Here are a small network's activations along a few directions, averaged over the inputs that share one value of a field.
Related values have similar rows: they may be neighbours, one step apart, or belong to one group.
In the rows, zero is written as 500.
Random noise pushes rows far along 2 fixed directions. That doesn't count. These rows show it; they differ only by the noise:
[463 550 640 411 418 371 485 550 465 449 540 479 532 490 382 609]
[693 487 123 364 547 386 455 457 468 450 412 425 363 282 482 360]
[555 613 426 461 327 406 416 538 457 333 512 451 394 439 468 479]
[492 536 577 401 444 371 486 537 466 458 523 473 516 462 391 580]


Values of Z:
z3: [662 336 296 437 840 573 495 399 609 588 463 585 509 356 724 433]
z6: [570 499 494 413 459 572 546 438 561 436 608 381 595 386 561 496]
z2: [469 547 227 745 446 711 460 487 458 505 383 476 334 501 538 276]
z5: [485 429 392 456 468 463 670 554 437 581 463 477 417 488 417 417]
z9: [499 502 305 745 550 585 370 495 429 556 464 572 429 599 606 495]
z7: [722 282 217 369 795 557 594 543 455 787 261 504 487 450 424 256]
z4: [475 704 593 604 293 476 347 446 629 262 585 527 471 563 664 527]
z8: [693 283 170 504 957 619 617 256 641 690 267 557 541 411 668 355]
z1: [439 573 428 473 297 470 439 522 433 356 631 422 357 436 506 430]
Z is arranged as a ring.
Question: Which values are neighbours of z8? Give them in the order they are listed.
Answer: z3, z9
Question: Which values are neighbours of z6? Give them in the order they are listed.
Answer: z4, z1

Values of J:
j7: [605 640 482 818 168 634 392 553 417 425 366 424 364 527 599 462]
j4: [489 525 406 573 548 717 609 510 441 646 328 579 386 483 650 419]
j3: [719 460  25 363 478 518 597 470 512 393 477 401 267 301 548 107]
j10: [503 515 588 355 555 349 530 595 421 521 463 559 570 594 160 640]
j8: [397 537 415 657 514 487 248 452 535 411 582 531 473 553 615 519]
j1: [621 626 594 443 301 548 546 480 602 336 611 395 538 460 558 352]
j9: [570 536 608 471 420 490 550 424 495 333 598 430 607 522 596 658]
j6: [427 521 718 475 520 458 478 426 628 389 530 603 581 578 560 752]
j2: [539 376 227 563 636 514 296 511 585 682 357 562 373 452 675 313]
j5: [330 629 447 569 297 435 456 613 322 312 683 437 356 498 344 418]
J is arranged as a line.
Question: A walk along J starts at j7 and steps to its neighbour j4. Put j3, j10, j9, j2 in the order it reaches them.
Answer: j2, j9, j3, j10
Question: What is the length, in steps, of the shortest route from j8 to j5?
Answer: 5

Values of W:
w9: [487 527 653 596 463 550 475 440 557 458 529 510 573 532 620 629]
w2: [345 543 968 501 477 448 506 481 585 440 656 563 715 614 488 818]
w8: [370 483 731 581 522 506 440 603 474 662 500 571 600 667 388 584]
w3: [535 340 448 286 807 381 590 409 559 585 552 525 634 418 424 575]
w7: [423 319 558 458 795 536 598 444 546 803 408 560 632 504 477 549]
w1: [480 374 474 455 723 479 612 537 411 778 352 547 549 483 286 542]
w4: [375 414 714 320 582 366 601 503 527 556 593 475 661 529 334 607]
w5: [640 515 219 611 486 613 397 448 521 496 398 479 364 404 748 338]
w10: [452 514 586 401 392 441 585 567 465 427 570 471 476 507 432 497]
w6: [561 547 442 459 394 492 572 560 405 472 496 417 455 459 393 398]
W is arranged as a line.
Question: A walk along W starts at w6 and steps to its neighbour w10. Put w2, w8, w3, w5 in the order it reaches them.
Answer: w3, w2, w5, w8
Question: What is the length, in steps, of the shortest route from w7 to w1?
Answer: 2
